Each row has a name. Each question is about the rows just above it. Places in a row count from 1.

[ 44.0   9.9   0.0  17.3   0.0   0.0 -25.1  57.0   0.0 -19.3  21.4   1.1
 -30.2  30.7 -23.8 -22.0  17.6   7.6  43.2] : ruf
[  0.0   2.7 -28.5  -9.3 -22.6   3.0  47.3   0.0 -20.8 -49.8   0.0  12.6
  20.2  16.8  56.7 -51.2  32.4  -9.4  39.7] : popo
[ 22.4   9.6   0.0  19.4 -46.2  -7.8 -17.9  40.3 -10.3 -32.8   7.6   1.6
 -10.7  21.1   0.0 -47.1  43.6  34.9  81.3] : tinim
[ 57.9  -7.6  28.7 -18.1   0.0   5.7  45.3 -22.9   0.0 -39.2   9.7  12.0
   2.0  22.6  78.5 -17.6   0.0  -0.9   0.0] : liro
[ 55.7  -6.5   0.0 -17.3 -36.3   6.6  53.8 -34.6  -7.8 -43.9   7.2  16.7
   6.0  16.3  81.9 -20.4   8.8  -3.2  -3.8] : kip
[ 22.4   9.6   0.0  19.4 -46.2  -7.8 -17.9  40.3 -10.3 -32.8   7.6   1.6
 -10.7  21.1   0.0   0.0  24.3  -0.7  28.8] : nupos
[ 20.3  -2.3 -14.3  26.2 -49.1  -9.2 -15.3  38.2 -13.6   0.0  13.8  -2.6
  -9.8  25.7 -27.2 -48.8  39.5   7.7  75.9] : vabev
tags:
[-36.2] -> q_464
[0.0] -> q_591
[-36.3] -> q_481
[0.1] -> q_776
Join liro by its entry at place 5: : q_591
Whose row is [ 44.0   9.9   0.0  17.3   0.0   0.0 -25.1  57.0   0.0 -19.3  21.4   1.1
 -30.2  30.7 -23.8 -22.0  17.6   7.6  43.2]? : ruf
[ 22.4   9.6   0.0  19.4 -46.2  -7.8 -17.9  40.3 -10.3 -32.8   7.6   1.6
 -10.7  21.1   0.0 -47.1  43.6  34.9  81.3] is in which row? : tinim

[-57.5 -21.6 -27.4 -53.7  78.4 -54.3  89.4  -5.3 -29.9 -52.0  18.7  61.8
 -20.6   2.5 -29.9  62.7 -63.2  15.3 -85.9  67.1  71.0  53.9 -83.2  35.5
  50.7  75.4  60.4 -26.9 -16.2  64.5 -94.4  55.3 -76.7 -86.4 -42.1  32.6
  81.4   1.2   2.8  87.9 -90.5  59.8  37.9 -30.1  25.0  95.9  50.2   6.6
   1.3  80.4 -65.0 -87.1  10.2  22.4 -86.0 -72.2  12.2] -> Sutu
[ 61.1  60.5  41.4  35.4  -6.9 -16.9  41.3  40.5  65.8  61.0 -55.2  91.3
 -94.7 -21.3 -65.5  76.0   9.1 -29.6  30.3  81.5  54.6  21.4 -65.6 -72.4
 -81.0 -66.2 -70.2 -87.4  68.3  15.7  45.9  20.0 -93.5 -10.8  43.1  74.4
 -89.5  67.0  11.2  16.2  46.0 -68.0 -18.4 -74.9 -21.9  16.4  -0.4  11.0
  40.2   3.8  23.4 -11.3  65.9  28.0  15.0 -80.1   0.1] -> naf
[ 20.1  79.5  52.1 -70.7 -44.3  25.6  88.8 -89.9  18.4 -69.2 -11.2  87.8
  75.0  21.5 -53.5  68.6  11.3 -38.3  44.9  79.9  -7.1 -92.8  45.1 -58.1
 -75.9  -8.3 -45.0 -17.1 -10.8 -15.7  56.9 -63.8 -55.3 -68.3  40.8   1.5
 -11.9  54.6 -80.6  11.0  67.1  18.7   0.2  89.2  49.2 -13.3 -74.6  75.2
 -62.3  68.4 -90.2 -78.7 -31.3 -49.6 -78.7 -53.9 -51.7] -> Mik
[-43.0  48.5 -72.4 -72.4  57.0 -75.9  66.1 -33.3 -82.8 -11.6  14.4 -84.2
 -74.4  16.3  17.9 -41.7  30.5  57.9  28.6 -28.5  22.4 -38.1 -69.0 -63.6
 -41.9  -4.4 -18.3  26.6  51.3  42.4 -53.3 -33.1  69.1  36.1 -33.9  61.5
  53.9 -47.3 -91.4 -11.8  11.7  93.9 -60.7 -44.9  39.7  -7.9 -23.6 -69.4
 -52.2 -38.5  69.3  38.6 -10.7 -74.5 -66.8 -80.9  73.4] -> figub
[-43.5   5.4  95.5  69.3  32.6  -8.0 -80.2  34.3  -5.0 -85.3 -11.6 -77.1
 -10.6  14.2 -52.9  58.4  -4.0  91.2 -94.0 -15.6 -77.4 -60.1  89.4 -45.0
  10.2  10.3 -42.0   8.2  46.1  95.6  79.4  46.0  49.3 -45.4 -50.9  84.3
  30.6 -42.6 -61.0 -28.2 -61.7 -79.9 -25.9  68.1 -52.9 -91.5  -0.9  -5.8
  65.6  82.2 -30.3 -22.8  90.1 -86.4  37.4 -67.5  75.1] -> bavit
[-74.6 -51.7  24.6 -14.7 -87.2  -0.4   4.0  66.1 -48.3  15.3  49.1 -36.1
 -22.0 -43.7 -47.4 -44.9  24.8 -80.3   6.2 -14.3  63.2  10.6  -8.8  60.1
  13.0  10.6   0.8  37.0  42.7 -67.6 -54.7  94.2 -67.5  27.5  83.8  23.7
  96.8 -31.1 -70.8  35.2 -26.8  60.1  59.4  32.8  21.5 -29.8  89.2  41.3
 -65.8  78.7  54.2  81.7 -57.9   1.1 -14.7 -75.5 -53.5] -> lezif
key -> tag
[-42.6] -> q_256
[-31.1] -> q_541
[6.2] -> q_547
The tag of lezif, keyed by place 38: : q_541
Whose row is [-57.5 -21.6 -27.4 -53.7  78.4 -54.3  89.4  -5.3 -29.9 -52.0  18.7  61.8
 -20.6   2.5 -29.9  62.7 -63.2  15.3 -85.9  67.1  71.0  53.9 -83.2  35.5
  50.7  75.4  60.4 -26.9 -16.2  64.5 -94.4  55.3 -76.7 -86.4 -42.1  32.6
  81.4   1.2   2.8  87.9 -90.5  59.8  37.9 -30.1  25.0  95.9  50.2   6.6
   1.3  80.4 -65.0 -87.1  10.2  22.4 -86.0 -72.2  12.2]? : Sutu

[-14.5  20.4  93.0 -11.5 -63.2] : Gudod
[ -7.9 -22.7  -3.7 -27.6  57.4] : Popez
[-0.5 69.2 -0.1  7.0  4.2] : zupe
key -> tag
[-7.9] -> q_561
[-7.8] -> q_356
[-0.2] -> q_531
[-3.8] -> q_410
[-0.1] -> q_602
[-3.6] -> q_203
[-3.7] -> q_362
The tag of Popez, keyed by place 3: : q_362
The row with [-14.5  20.4  93.0 -11.5 -63.2] is : Gudod

[ 8.7 83.7 -7.0 12.2 -0.9] = zigal
[-12.4 -15.8  18.8   3.3  11.5] = Mumat
[-4.8 68.1 -8.7  8.9 -2.7] = fuze
[  6.7  37.6 -24.8  -1.5 -14.5] = Safu
[ -6.3 -30.9  -3.7  -6.5  -3.7] = taven
[-4.8 68.1 -8.7 -0.6 -2.7] = Dulem
[  8.6 -96.6   7.2 -14.3   0.5] = kula
key -> tag
[0.5] -> q_744
[-2.7] -> q_140
The tag of kula, keyed by place 5: : q_744
Whose row is [-12.4 -15.8  18.8   3.3  11.5]? : Mumat
The row with [ 8.7 83.7 -7.0 12.2 -0.9] is : zigal
Whose row is [  6.7  37.6 -24.8  -1.5 -14.5]? : Safu
[-4.8 68.1 -8.7  8.9 -2.7] is in which row? : fuze

